Each row below holds a small network's activations on one input, seen along a few directions.
Each table varies a few parts of the input and shows all the possible inputs, shuffled.
A made-up example of a description, with smaller parts first: one of 8 places around a ring, together with either a single point or one of 9 places around a ring or (one of 3 separate values, together with one of 4 places along a line).
Shared parts are said once, and a part with two or three values counts as separate values.
In the rows, zero is written as 128.

Other details of the inputs shift rows strongly along two fixed directions, in all tables alike. That doesn't count.

Table:
R1: [177 126 138 150 101 150 144 107 158 136 194]
R2: [ 76 134 141 111 167 203 134 141 131 103  90]
R3: [166 113 130 112 119 151 146  77 137 140 172]
R4: [ 74 163 135 120 143  42  70  93 134 147 123]
R5: [198 109 124 152  92 125 136 132 130 131 171]
R6: [179  93 103 121 111 121 172  95  92 138 135]
R7: [188  97 116 114 111 126 138 102 110 133 150]
R8: [ 78 191 105 126 164  49  91 103 116 182 131]
R9: [186  98 111 112 116 132 141  89  96 129 143]
R10: [ 82 153 136 126 140  26  85 107 115 149 108]
R11: [ 80 158 123 112 156  61  74  68 112 148 110]
R12: [ 98 108 124 123 147 170 160 188 115 107  68]
R13: [ 96 112 130 129 136 163 160 199 122 101  78]
R14: [169 113 136 117 106 151 150  90 145 132 185]
R15: [ 90 126 131 108 157 189 110 165 137  98  88]
R16: [187 103 117 144  83 117 171 129 120 138 155]
R17: [ 86 146 153 135 142 195 135 172 160 101 108]
R18: [ 83 172 137 135 134  49  72 101 141 146 124]
R19: [190 119 124 145  96 142 122 118 149 127 186]
R20: [102 124 133 161 130 161 153 216 135 108  87]
R21: [102 132 141 136 135 165 124 197 133  96  83]
Each input here is: either a single point or (one of 4 places along a line, together with one of 5 places along a line).
A walk changes only the place on the line of 5. It starts at R11 and steps to R15. List the rest of the walk in order. -> R4, R18, R19
A walk changes only the place on the line of 5. It starts at R9 and steps to R7. List the rest of the walk in order. -> R10, R21, R5

Table:
R22: [163 124 135 120 113  58  92  28 123 160 180]
R23: [178 152  95 155 131  78 105  65  96 174 167]
R24: [129 118 122 139 117 147 131 203 134 111 102]
R25: [166 118 121 114 109  65 115  44  98 151 150]
R26: [ 64 167 132 124 159   8  96  52 108 172  95]
R27: [162 102 114 123 112  98 121 123 106 121 130]
R28: [150 131 123 146 105  93 154 146 127 145 149]
R29: [179  95 109 115 108 179 189  97 112 134 155]
R30: [143 120 117 122 121  86 155 119 108 149 140]
R31: [ 82 126 122 115 146 129 118 190 114 112  72]
R32: [ 54 149 142 123 168 168 133 146 143 123  97]
R33: [174  91 124 129 107 132 146 129 107 119 128]
R34: [106 128 134 111 149 169  95 142 135  95 112]
R35: [ 69 171 142 126 148 103  68 138 159 131 121]
R36: [ 81 153 145 129 149 176  81 176 160  84 103]
R37: [111 122 113 100 148 163 120 150 118 113  91]
R38: [197 111 141 132  94 190 129 116 152 108 184]
R39: [210  86 125 157  82 165 186 150 135 123 160]
R40: [203  86 107 101 105 170 140 105 106 105 148]
R41: [217  87 113 143  76 149 148 154 125 105 162]
R42: [ 66 161 157 142 155 163 113 157 166 110 102]
R43: [ 98 133 134 107 153 184 137 149 141 118 123]
R44: [109 123 128 103 148 184 109 153 141 109 118]
R45: [ 87 138 127 138 145  81 148 130 114 150 102]
R46: [108 114 132 136 140 144 157 162 120 115  87]
R47: [ 49 203 145 148 142  10  84  58 151 182 150]
R48: [130 126 139 157 109  83 115 148 121 130 111]
R49: [159 118 132 122 120 129 139  67 136 143 171]
R50: [ 69 143 128 105 167 154 137 157 117 118  77]
R51: [104 133 130 159 121 141 165 185 135 125 104]
R52: [151 140 137 126 119 166 138 127 158 130 178]
What is each input in this table made of? -> either a single point or (one of 5 places along a line, together with one of 6 places around a ring)
Change only the place on the line of 5 in R26. List by row number the other rows that result. -> R39, R42, R46, R49

Table:
R53: [ 49 170 133 125 133  82 104 155 142 143  97]
R54: [128 116 119 126 126 238 163 174 127  89  94]
R55: [188  99 120 138 106  94 159  87  93 155 144]
R56: [152 134 127  99 124 124 138  89 138 133 158]
R57: [130 120 136 124 141 245 154 164 135  85 104]
R58: [ 54 178 136 151 138  78 103 156 137 127 101]
R59: [ 93 146 124 128 161  67  80 164  98 137  72]
R60: [ 76 150 108 130 162  77  72 156 113 129  80]
R61: [ 63 169 154 154 162 104  84 116 155 143 105]
R62: [129 120 142 115 119 228 154 195 157  94 131]
R63: [172  78 153 112  73  97  88  89 131  84 127]
R64: [168 116 131 101 127 119 131  62 147 148 191]
R65: [187 122 118 115 125 126  84  84 133 143 187]
R66: [133  91 114 107 137 213 177 190 137  88  99]
R67: [ 51 168 125 107 152  86 111 132 133 134  84]
R68: [148 126 125 107 125 131 136  68 111 137 164]
R69: [ 57 185 153 148 152  86  95 145 146 121 110]
R70: [124 109 150 117 132 236 144 188 169 102 141]
R71: [179  94 117 117 112  94 162  83  85 155 148]
R72: [149 109 115 130  99 100 147 130 134 149 155]
R73: [183 137 128 149  99 116 133  76 138 144 176]
R74: [163 137 116 151  95 117 138 102 131 142 151]
R75: [ 68 150 148 160 148  59 118 174 116 134  86]
R76: [131  99 126 153 123 208 169 216 139  84 115]
R77: [125 118 154 143 139 234 142 192 165  86 141]
R78: [ 67 143 145 133 141  60 120 170 122 151  85]
R79: [ 76 153 143 163 152  68 117 155 115 141  65]
R80: [ 47 156 147 112 182 109  90  95 130 140 105]
R81: [170 133  97 117 109 118 100 117 115 133 151]
R82: [149 123 121 111 141 238 114 192 133  80 115]
R83: [167  97 102 118 111 100 154  69  98 149 160]
R84: [182 111 110 159  98  98 149  95 126 146 157]
R85: [183 100 120 109 112  85 164 102 108 150 149]
R86: [170 117 133 129 123 131 125  51 133 153 181]
R87: [155 108 109 139 118 114 148  95 112 140 133]
R88: [143 125 110 110 111 125 144  83 105 139 147]
What is each input in this table made of? -> either a single point or (one of 5 places along a line, together with either a single point or one of 6 places around a ring)
Change only the place on the line of 5 in R78. List by row number the other rows that result. -> R53, R62, R70, R72

Table:
R89: [ 86 140 139 132 134  89 107 138 125 120  92]
R90: [138 115 119 114 132 141 154 106 114 135 131]
R91: [ 72 165 145 132 153 112 103 120 143 136 114]
R92: [ 83 152 137 141 128  45 116 106 126 150 110]
R93: [145 109 118 108 130 139 134 106 111 127 125]
R94: [ 81 146 145 130 148 101  92 125 140 121 105]
R95: [124 133 124 116 135 164 113 151 138 116 125]
R96: [174 104 122 132 105 107 138 126 113 136 142]
R97: [ 90 134 148 121 157 226 115 190 148  81  88]
R98: [161 104 114 131 120 195 144 177 120 100 123]
R99: [158 133 118 125 116 133 136 108 137 144 167]
R100: [165 111 121 135 108 106 157 127 117 140 150]
R101: [137 125 134 133 116 112 132  96 140 141 160]
R102: [176 120 107 141 109 119 151 116 121 145 158]
What is each input in this table made of? -> one of 2 separate values, together with either a single point or one of 6 places around a ring
The inputs of R96 and R100 match in every part but the choice among 2 separate values. If R93 is changed in the same way as R96 into R100, which row does it become? -> R90
Change only the choice among 2 separate values in R98. List by row number the other rows that result. -> R102
